A small network was shown many inputs. Here are its activations along a few directions, one row for each input.
In each table, some parts of the input vary, and every possible input appears once, in random order.
Descriptions start from the smaller parts, as in this example, which fits no table here: ring(5) and (point or ring(11) or (values(2) and line(6))).
Shared parts are said once, and a part with two or three values counts as separate values.

Table:
row 1: [-86   3 -19 -35  32  -6 -46 -32 -33  17 -21  -9]
row 2: [ 23 -14   3   2 -11  -1  21   9   8  -7   2  11]
row 3: [ 21   0   5   8 -13   4  20  14   7   0  16  10]
row 4: [-86  11 -21 -31  28  -4 -49 -31 -33  19 -11 -12]
row 5: [25  8  2 18 -5 -3 20 13 13 -6 19  0]
row 6: [-60  20 -15 -28  42   4 -62 -36 -34  23 -21 -17]
row 7: [-82  -3 -14 -35  35  -4 -51 -36 -29  20 -21  -8]
row 8: [-58   7 -10 -31  44   8 -63 -37 -34  24 -34 -13]
row 9: [-91  23 -21 -20  33  -4 -47 -28 -30  18  -5 -13]
row 10: [ 26  -9   7  -2 -14   1  19   3   7  -4   4  18]
row 11: [-60  14 -11 -33  45   4 -61 -34 -35  20 -32 -13]
row 12: [22  8  3 17 -6 -3 21 10 13 -6 20  7]
row 13: [ 27 -17   6   6 -12   4  21   9   8  -4  -6   2]
row 14: [ 24   9   1  13 -16   2  17   7  12  -2  12  15]
row 15: [21 -2  2 11 -9  0 23 13  9 -2 14  5]
row 16: [ 24 -11   8  -2 -15   3  18  11   9  -6   0  17]
row 17: [ 28  -7   7  10 -17  -1  15  13  12 -12   7  -8]
row 18: [ 24   5   7  21 -10  -2  19  15  17 -15  11 -10]
row 19: [ 24 -21  11   2 -13   7  14   8   9  -4   0  17]
row 20: [ 26 -20   9   3  -8   2  16   5  10  -4   2  12]
row 21: [ 23  -3   6  15 -14   1  21  19  12 -10   6 -12]
row 22: [-62  37 -15 -20  48   1 -59 -33 -30  24 -12 -20]
row 23: [ 19  10   4  14 -14   3  19  16  11  -3  19  11]
row 24: [ 29  -5   9  10 -16  -8  15  14  11 -13   5  -3]
row 25: [ 27 -19   9   7 -16   2  19   9  10 -10  -6  -9]
row 26: [ 27 -23  10   9 -15  -1  12  12  11 -10  -4  -3]
row 27: [ 29 -12   5   1  -7  -3  20  10  11  -7   1   5]
row 28: [ 23  12   5  15 -11   1  19   7  11  -4  18  14]
row 29: [ 25   7   7  20 -11  -8  15  16  18 -12  15  -6]
row 30: [27  6  0 15 -9 -2 18 13 16 -5  9  2]
row 31: [ 22  -8   1  10 -15   2  19  12   8  -7   8   8]
row 32: [ 24  -4   5   7 -16   3  20   6   2  -6   8  16]
row 33: [ 24 -14   7   3 -18   8  21   3   4  -1  -3  15]
row 34: [28 -7  5  8 -7 -3 20  9  8 -9  8  3]
row 35: [-62  32 -19 -18  42   4 -61 -32 -31  24 -23 -18]
row 36: [ 26   3   4  17 -15  -7  13  15  20 -10   8  -5]
row 37: [-90  20 -24 -22  30  -4 -48 -29 -28  19 -12 -13]
row 38: [ 27 -15   7   5 -14  -2  19  11   9 -13   0  -7]
row 39: [ 22  -6   6   5 -18   6  16  14  10  -6   6  15]
row 40: [ 26 -14   8   6 -16  -5  16  15  12 -12  -4  -2]
The inputs of row 40 and row 29 match in every part but one. If row 27 is changed in the same way as row 40 into row 29, which row does it become?
> row 5
What do these inputs look like to the network?
> line(5) and (values(2) or line(6))
Which other rows agree with row 21 in the line(5) part? List them by row number.
> row 3, row 14, row 15, row 30, row 35, row 36, row 37
Which other rows does row 11 become when the values(2) part takes its other values? List them by row number.
> row 1

Table:
row 41: [-70  24 -18 -23  52  -1 -54 -32 -30  19 -22 -19]
row 42: [ 38   2   7  18  -9   3   6  12  12  -4   0 -14]
row 43: [ 32 -31  12  -3 -12   4  10   8   7  -8 -17  -4]
row 44: [ 27 -25  12  -4  -6   0  17   7   8 -11  -7   7]
row 45: [-55  12 -12 -12  17 -12 -35 -18 -15   7   1 -26]
row 46: [ 16 -13   5   1 -12  -2  23  10   9 -10   6  15]
row 47: [  4  17  -5  19 -16   0  18  12  10   0  23   9]
row 48: [34  8  6 17 -4 -1 13 10 13 -8 11 -3]
row 49: [22 20  0 21 -9 -3 19 14 13 -7 25  6]
row 50: [-46   3  -8 -32  18  10 -39 -32 -32  23 -22  11]
row 51: [ -2 -17   0  -2 -19   1  22   8   5  -3   4  19]
What do these inputs look like to the network?
> values(3) or (values(2) and line(4))

Table:
row 52: [  2  36   1  14  25  -8 -31   3   4  -9   4 -40]
row 53: [ 70 -55  16  -4 -31   5  39  16  12  -8 -25  17]
row 54: [-51  16 -13 -10  -8  -7   8  -8  -7   3  26  31]
row 55: [-33  45  -8   3  44  -1 -60 -18  -9   9  -9 -41]
row 56: [ 32 -55  15 -17 -14   3  12  -1  -1   0 -29  -1]
row 57: [ 33  29   5  33  10  -4  -7  10  16  -9  17 -38]
row 58: [ -1 -47  13 -35   8   4 -11  -9 -11  -4 -41   1]
row 59: [ 15   5  -5  22 -43   1  52  31  18  -8  41  46]
row 60: [ 68  27   9  47  -1  -2  26  24  27 -12  24 -25]
row 61: [-83  24 -25 -19   9   0 -21 -22 -27  24  11  23]
row 62: [-29 -35   0 -42  31  12 -35 -37 -33  17 -51  -2]
row 63: [-25   8 -10   9 -30  -3  27  11  11  -2  33  30]
What do these inputs look like to the network?
> values(3) and line(4)
The inputs of row 59 and row 54 match in every part but the line(4) part. If row 60 is changed in the same way as row 59 into row 54, which row does it become?
> row 52
Which other rows does row 62 become when the values(3) part takes its other values? List them by row number.
> row 55, row 61

Table:
row 64: [  8  48 -10  39  -5  -5  13  17  15   1  38  -7]
row 65: [-75  41 -20 -12  36  -3 -54 -30 -24  19  -3 -19]
row 66: [ 60   0   9  35 -35  -3  48  35  31 -19  31   3]
row 67: [-71  19 -15 -26  33  -2 -50 -33 -30  21 -16 -13]
row 68: [ 20  -8   5   4 -15   1  17   8   9  -3   3  11]
row 69: [ 52  36   3  56 -27  -8  46  40  39 -18  51   0]
row 70: [ -2 -39   9 -34   9   9 -12 -17 -14   4 -41   9]
row 71: [ 70 -35  19  19 -37   2  53  29  28 -25  11  16]
row 72: [-31  54 -18  21  21  -9 -19  -2  -4   9  27 -17]
row 73: [ 16  22  -4  25 -10  -3  11  11  13  -3  24  -3]
row 74: [ 20   0   1   9 -15   0  15  10   7  -4  11   3]
row 75: [12 35 -7 33 -4 -5 13 13 13 -2 33 -5]
row 76: [ 66 -20  15  22 -37   2  51  32  30 -21  15  15]
row 77: [ 83 -64  30   2 -40   7  47  25  26 -24 -14  17]
row 78: [-75  30 -19 -20  35  -3 -52 -31 -28  20 -10 -17]
row 79: [-56 -24  -3 -48  32   7 -44 -36 -37  20 -46  -5]
row 80: [-82  61 -28   1  43 -11 -53 -26 -21  19  13 -27]
row 81: [-24  31 -11   7  14  -4 -20  -6  -5   4  11 -11]
row 82: [ 73 -42  22  11 -39   5  55  29  26 -21   3  20]
row 83: [ 78 -49  23   9 -35   5  48  28  27 -21  -7  16]
row 84: [-79  52 -25  -4  42  -8 -52 -28 -23  18   7 -23]
row 85: [-68  -8 -11 -37  34  -1 -46 -34 -33  18 -28  -9]
row 86: [ 59  11   8  42 -32  -5  45  35  37 -22  37   3]
row 87: [-54 -31  -2 -52  32   7 -45 -38 -34  18 -53  -1]
row 88: [-27  43 -14  13  17  -5 -20  -2  -5   7  18 -14]
row 89: [ 38 -50  19 -17 -19  11  14   1   4  -5 -29  14]
row 90: [-19   0  -3 -14   9   0 -14  -9 -11   6 -10   3]
row 91: [ 36 -42  16 -13 -12   7  18   2   2  -5 -20  11]
row 92: [-23  21  -8  -1  13  -2 -18  -8  -9   7   3  -7]
row 93: [ 24 -21   7   0 -15   4  20   5   6  -6  -4  13]
row 94: [ 64 -11  13  28 -38  -1  50  35  30 -20  24   8]
row 95: [ -4 -31   9 -30  11   8 -12 -14 -15   4 -34   6]
row 96: [-16 -17  -1 -18  11   0 -12 -11 -13   4 -15   2]
row 97: [-71   7 -14 -33  33  -3 -49 -32 -30  18 -22 -10]
row 98: [ 55  25   4  51 -29  -4  49  39  36 -18  44   2]
row 99: [-20   8  -7  -8   9  -1 -16  -6 -12   6  -2  -5]
row 100: [-12 -21   4 -26   8   5 -11 -13 -14   3 -24   8]
row 101: [ 16  13  -1  18 -11  -3  13  10  11  -2  19  -1]
row 102: [-66 -15  -8 -42  28   6 -46 -32 -35  19 -35  -4]
row 103: [ 27 -29  11  -8 -16   6  20   3   5  -6 -10  16]
What do these inputs look like to the network?
> line(4) and line(10)
The inputs of row 72 and row 69 match in every part but the line(4) part. If row 70 is changed in the same way as row 72 into row 69, which row does it become?
> row 77
The inputs of row 98 and row 88 match in every part but the line(4) part. If row 71 is changed in the same way as row 98 into row 88, which row does it become?
> row 96
Which other rows does row 91 become when the line(10) part takes its other values? List them by row number.
> row 64, row 68, row 73, row 74, row 75, row 89, row 93, row 101, row 103
Which other rows does row 103 become when the line(4) part takes its other values? List them by row number.
> row 82, row 100, row 102
Which other rows does row 78 become when the line(10) part takes its other values? List them by row number.
> row 65, row 67, row 79, row 80, row 84, row 85, row 87, row 97, row 102
